A small network was shown many inputs. Here are its activations along a few directions, one row for each input.
In each table, some parts of the input vary, and every possible input appears once, in random order.
A made-up example of a description, with smaller parts first: one of 5 places around a ring, together with either a single point or (one of 2 separate values, together with one of 4 places along a line) or one of 11 places along a line.
Shared parts are said once, and a part with two or three values counts as separate values.
(in the rows, 128 means zero)

Other details of the inputs vary at random and push rows far along two fixed directions, the same in every table; ignore that.

Table:
r1: [118 133 124 115 127 112 111 123 125 135 109 102 116 124 153 118]
r2: [215 128 149  93  85 198 102  92 203 123 159 164 225 158  19 183]
r3: [127 103 136 140 152 124 133 168  84  87 110  71  92 130 155 121]
r4: [ 98 121 111 138 128 104 134 152 114 112  89  79  78 107 156 116]
r5: [146  52 120 140 138 130 130 180 156  60 133  59 137  94  76 155]
r6: [ 98 176 146 141 116 113 144 121  80 173 146 188  91 153 212  87]
r7: [141 147 127  93 127 147 101  77 166 168 149 168 182 125  90 146]
r8: [111 173 167 115 174 109 171 116  68 164 149 176  86 142 219  97]
r9: [132 130 125 133  93 131 122 126 152 141 120 148 150 128 104 135]
r10: [147  80 133 136 124 118 142 179 135  70 120  64 106 116 129 139]
r11: [144  60 125 139 139 146 109 174 133  68 127  60 139 103  69 154]
r12: [181 128 114 125  76 172 106  96 200 129 164 179 202 157  44 155]
r13: [118  68  91 158 127 120 114 166 157  86 109  73 136 100  63 146]
r14: [116  81  91 143 131 124 117 155 161  89 106  62 130  86  68 151]
r15: [133 127 161 129 117 135 127 152 102 119 125 114 116 132 153 130]
r16: [117 177 183 109 132 111 169 121  75 175 149 183  88 143 230 101]
r17: [117 132 118 119 142 114 114 118 122 132 110 103 121 124 151 119]
r18: [117 103 138 145 164 119 131 167  77  88 117  76  92 120 151 121]
r19: [103 108 109 155 124 101 132 163 112 109  92  88  86 121 149 111]
r20: [116 162 125 130 142 123 137  97 118 168 133 182 134 142 132 117]
r21: [127 128 110 140 124 127 131 123 138 132 115 135 134 136 111 126]
r22: [145  81 126 138 140 119 144 174 131  68 121  65 113 117 126 138]
r23: [145 158 131 102  90 151 121  88 174 161 132 171 171 125  88 148]
r24: [161 185 128  89 110 167 129  48 179 184 147 211 189 147  78 148]
r25: [ 92 176 138 111 166 102 129  95  81 178 124 155  99 131 205  97]
r26: [119 102 102 162 132 122 120 147 130  92 134 111 127 130 109 125]
r27: [159 167 131 107 105 174 117  59 174 184 189 244 204 163  69 142]
r28: [ 99 171 131 144 143 113 148 114  74 162 141 177  86 161 208  84]
r29: [ 94 180 152 103 129 104 127 102  88 188 122 160 103 131 213  96]
r30: [105 104  98 148 145 111 128 148 132  95  99  71 108  95 110 134]
Each input here is: one of 5 places along a line, together with either one of 2 separate values or one of 4 places along a line.
The inputs of r4 and r30 match in every part but the place on the line of 5. If r1 is changed in the same way as r4 into r30, which row does it become? -> r25
Which other rows does r6 become when the place on the line of 5 takes its other values? List them by row number. -> r12, r26, r27, r28
Which other rows does r18 become when the choice among 2 separate values takes its other values? List them by row number. -> r8

Table:
r31: [125 160 175 123 157 117 155 135  74 139 128 150  92 148 187 115]
r32: [ 97  71  98 180 132  93 123 190 112  81 100  72  95 117 129 112]
r33: [173 112 141 108 121 161 146 128 154 120 141 144 152 146  89 145]
r34: [139 182 132 115 138 173 118  62 131 185 175 221 173 163 107 128]
r35: [ 67  77 102 186 164  72 130 202  62  83  91  55  50 104 177  85]
r36: [111 164 124 138 134 111 136 110  98 153 124 166 103 162 181  94]
r37: [114 164 170 112 176 108 165 119  53 162 146 166  98 140 230  93]
r38: [161 102  94 118 120 138 111 110 199  95 120 103 179 108  38 162]
r39: [ 84  90 100 175 120  83 125 194  86  65  95  46  49 117 188  92]
r40: [193  74 127 124  93 170 127 155 196  85 141 100 167 130  41 170]
r41: [ 88 173 143 146 131 100 147 121  74 191 141 198  82 161 214  85]
r42: [ 90  89 105 138 160  99 119 162 122 106 113  69  95  85 125 126]
r43: [148 192 156  70  88 154 119  63 159 196 136 196 173 131 125 138]
r44: [118 104  98 135 150 138 121 134 148 103 125  87 136  98  82 148]
r45: [190  78 132 117  84 173 126 151 185  77 145 106 165 121  48 162]
r46: [150 188 151  88 118 158 106  54 128 199 138 208 181 163 123 125]
r47: [103  87  99 180 110 119 127 183 109  71 115  73  93 116 132 118]
r48: [117  93 113 138 102 116 128 152 164 101 122 102 132  94  90 141]
r49: [153 101 102 142  98 152 127 128 199 106 131 115 175 113  38 173]
r50: [115 123 162 149 145 101 148 183  75 101 113  84  61 127 192 118]
r51: [145 186 132 125 115 164 137  68 135 187 161 239 174 173 112 125]
r52: [140  90  93 161  97 120 107 158 162  81 118  82 131 136  93 138]
r53: [102 162 122 109 163 111 129  99 112 156 128 134  99 123 172 111]
r54: [131 106 106 130 100 120 125 138 172  90 116  89 131 105  98 141]
r55: [135 174 139  99 123 135 144  70 159 198 150 226 169 140 108 132]
r56: [152  98  96 138 112 152 128 124 194  98 123 114 181 110  33 168]
r57: [157  72 131 138 132 128 135 169 146  70 129  77 153 117 108 148]
r58: [128 146 168 118 128 121 153 137  89 135 153 150 109 130 206 108]
r59: [105 165 141 103 138 108 136 110 103 173  95 134 105 123 186 111]
r60: [ 76  94  98 168 167  88 112 177  74  77 100  38  50 118 187  92]
r61: [149 134 133 112  76 154  94 116 154 129 125 130 166 134 100 137]
r62: [167  95 111 130  74 154  83 139 189 101 113  87 185 131  49 163]
r63: [106 157 124 158 123 124 143 128  93 156 138 166  99 155 173 107]
r64: [101 163 141  90 153 117 113  96 101 176 111 124 108 111 179 121]
r65: [ 64  89 105 159 172  66 145 186  79  99  85  56  50  80 175  97]
r66: [151 191 152  77  98 149 122  65 164 207 133 195 172 140 124 143]
r67: [119 164 174 122 147 109 165 133  73 167 151 164  92 147 238  99]
r68: [149 105 105 135  91 156 127 125 193  97 134 118 175 105  41 165]
r69: [147 187 148  71 126 147 119  53 147 201 128 194 176 132 117 139]
r70: [ 97 187 134 131 158 106 141  95  65 174 129 182  85 160 213  75]
r71: [108  97 100 151 124  92 133 165 142  89  97  56  89 105 138 129]
r72: [117  81 103 152 139 127  96 154 138  97 134  94 136 115  84 134]
r73: [127 161 179 119 129 124 148 140  78 132 137 149  88 135 190 114]
r74: [124  78 106 161  91 124 109 167 151  84 130 102 134 118  89 132]
r75: [ 94 125 126 143 135 100 119 156  78 124  83  83  85 132 189  98]
r76: [144 185 151  82 124 164  91  51 130 201 149 197 178 158 128 133]
r77: [124 159 174 117 168 118 150 124  68 140 132 149  99 141 177 117]
r78: [174  75 122 107 129 169 111 137 170  83 152  88 167 126  42 169]
r79: [163  99  95 123 106 137 115 116 210  94 118 106 181 116  40 165]
r80: [ 78 115 121 153 139  80 151 165 103 133 106 100  67 105 179 108]
r81: [162 181 181  83 149 165 124  69 123 174 176 203 167 160 116 149]
r82: [125 145 154 108 162 128 164 126  73 148 137 152  88 145 180 104]
r83: [140 185 130 102 139 157 146  58 144 188 151 218 172 135  99 135]
r84: [149  77 131 125 151 134 115 155 134  77 147  71 149 110 111 150]
r85: [153  89  91 158 118 159 108 134 168  83 131 111 180 124  31 153]
The inputs of r71 and r79 match in every part but one. If r40 is changed in the same way as r71 into r79, which row does it become? -> r33
What do these inputs look like to the network? -> one of 5 places along a line, together with either one of 3 separate values or (one of 2 separate values, together with one of 4 places along a line)
Which other rows does r73 become when the place on the line of 5 takes its other values? List them by row number. -> r31, r50, r77, r81
Which other rows does r70 become when the place on the line of 4 takes its other values? List them by row number. -> r35, r46, r85
List by row number the other rows that have the place on the line of 5 in common with r45. -> r39, r43, r47, r48, r54, r58, r61, r68, r73, r74

Table:
r86: [182 111 141 124  94 172 118 137 160  91 147 118 164 151  78 157]
r87: [109 153 174 146 141 101 150 159  44 129 131 134  69 149 234  91]
r88: [ 93 153 139 105 150 104 139 129  86 145  89  85  68 102 195 114]
r89: [136  74 112 147 150 132 145 168 145  65 130  72 117 103  87 146]
r90: [125 133  81 147  81 155  83  87 191 156 153 186 199 132  42 145]
r91: [160 186 185  99 105 150 149  96 106 183 164 222 147 177 184 113]
r92: [154  67 129 149 104 126 121 195 134  45 119  41 116 121 118 143]
r93: [ 93 151 155 135 174  95 184 145  55 152 133 155  64 128 221  91]
r94: [182 172 146  54  97 176 110  45 211 178 143 183 214 127  54 173]
r95: [130 190 150  91 148 139 125  60 110 204 151 214 158 153 156 115]
r96: [ 74 139 102 141  88 102 116 131 143 160 101 127 108 102 142 112]
r97: [ 97 120 115 126 166 102 117 134 101 119 119  90  99 113 169 106]
r98: [124 152 155 132 161 124 160 120 101 144 157 178 124 136 150 122]
r99: [181 156 126  78 118 180  92  46 197 163 169 193 232 145  35 164]
r100: [139  97 107 131 139 148  97 128 144 101 115  92 162 119  65 147]
r101: [ 85 169 154 104 153  99 148 123  67 175  87 118  66 110 224 101]
r102: [129 150 150 127 156 138 169 117  98 152 146 177 116 137 143 121]
r103: [175 115 135 123 130 174 136 107 170 129 170 179 187 146  39 162]
r104: [ 79 155 104 180 104  86 149 148  80 137  97 150  55 168 215  67]
r105: [ 99 130 140 134 169 102 171 151  80 120 134 121  72 120 190 107]
r106: [ 79 160 140 135 183  96 125 118  51 157 123 135  86 132 210  92]
r107: [120 145 153 128 161 119 164 125  91 159 161 183 107 144 171 109]
r108: [163 120 158 128 103 143 127 143 126 122 154 146 142 159 137 131]
r109: [123  87 124 125 130 106 108 162 147  86  85  41 130  82 105 153]
r110: [106  52  38 210 113  95 129 192 170  41  87  49 108 106  51 129]
r111: [ 92 125 121 142 176 115 114 136  67 133 118 108  88 133 164 101]
r112: [106 136 144 102 135  96 135 135 109 146  89  92  99  95 180 122]
r113: [130  81 118 141 149 117 152 165 139  80 137  89 113 103 118 138]
r114: [101 169 142 114 170 115 122  95  75 186 145 177 109 150 190  94]
r115: [130  66  87 143 146 132  91 155 151  60 108  34 137  97  68 147]
r116: [ 63 157  82 154 115  76 134 124 122 159  64 111  74 118 179  92]
r117: [104 177 118 147 103 132 149  93 135 193 174 247 137 146 127 105]
r118: [135  43  97 163 147 130 135 197 147  27 113  24 115  91  64 161]
r119: [121 113 128 101 127 105 124 138 149 118  98  66 114  87 145 138]
r120: [136 201 163  60 124 134 134  57 139 208 134 188 146 129 163 131]
r121: [183 122 153 125  92 166 123 136 146 109 143 140 166 153  91 149]
r122: [152 133 118 150  43 157 111 114 180 140 165 200 177 156  76 134]
r123: [121 104 130 110 129 108 116 149 136 120  99  75 117 102 135 135]
r124: [167  77 134 135  94 139 121 171 158  65 135  75 143 128 106 147]
r125: [151  70 133 160 110 139 116 193 118  58 123  63 113 138 115 138]
r126: [109  96  40 185 109 118  93 128 178  98  93  93 150 123  52 135]
r127: [182 162 124  85 121 191  91  42 187 162 165 192 226 149  27 167]
r128: [177 165 165 101 100 169 132  99 140 149 165 191 163 169 126 137]
r129: [136 100 123 113 124 129 107 141 152 111 100  76 136 105  90 151]
What do these inputs look like to the network? -> one of 4 places along a line, together with either one of 2 separate values or one of 9 places around a ring
The inputs of r101 and r121 match in every part but the place on the line of 4. If r112 is changed in the same way as r101 into r121, which row does it become? -> r91
Which other rows does r127 become when the place on the ring of 9 takes its other values? List them by row number. -> r95, r97, r99, r100, r106, r111, r114, r115
Which other rows does r90 become when the choice among 2 separate values takes its other values? List them by row number. -> r126
List by row number the other rows that have the place on the line of 4 in common with r89. -> r93, r98, r102, r103, r105, r107, r110, r113, r117, r118
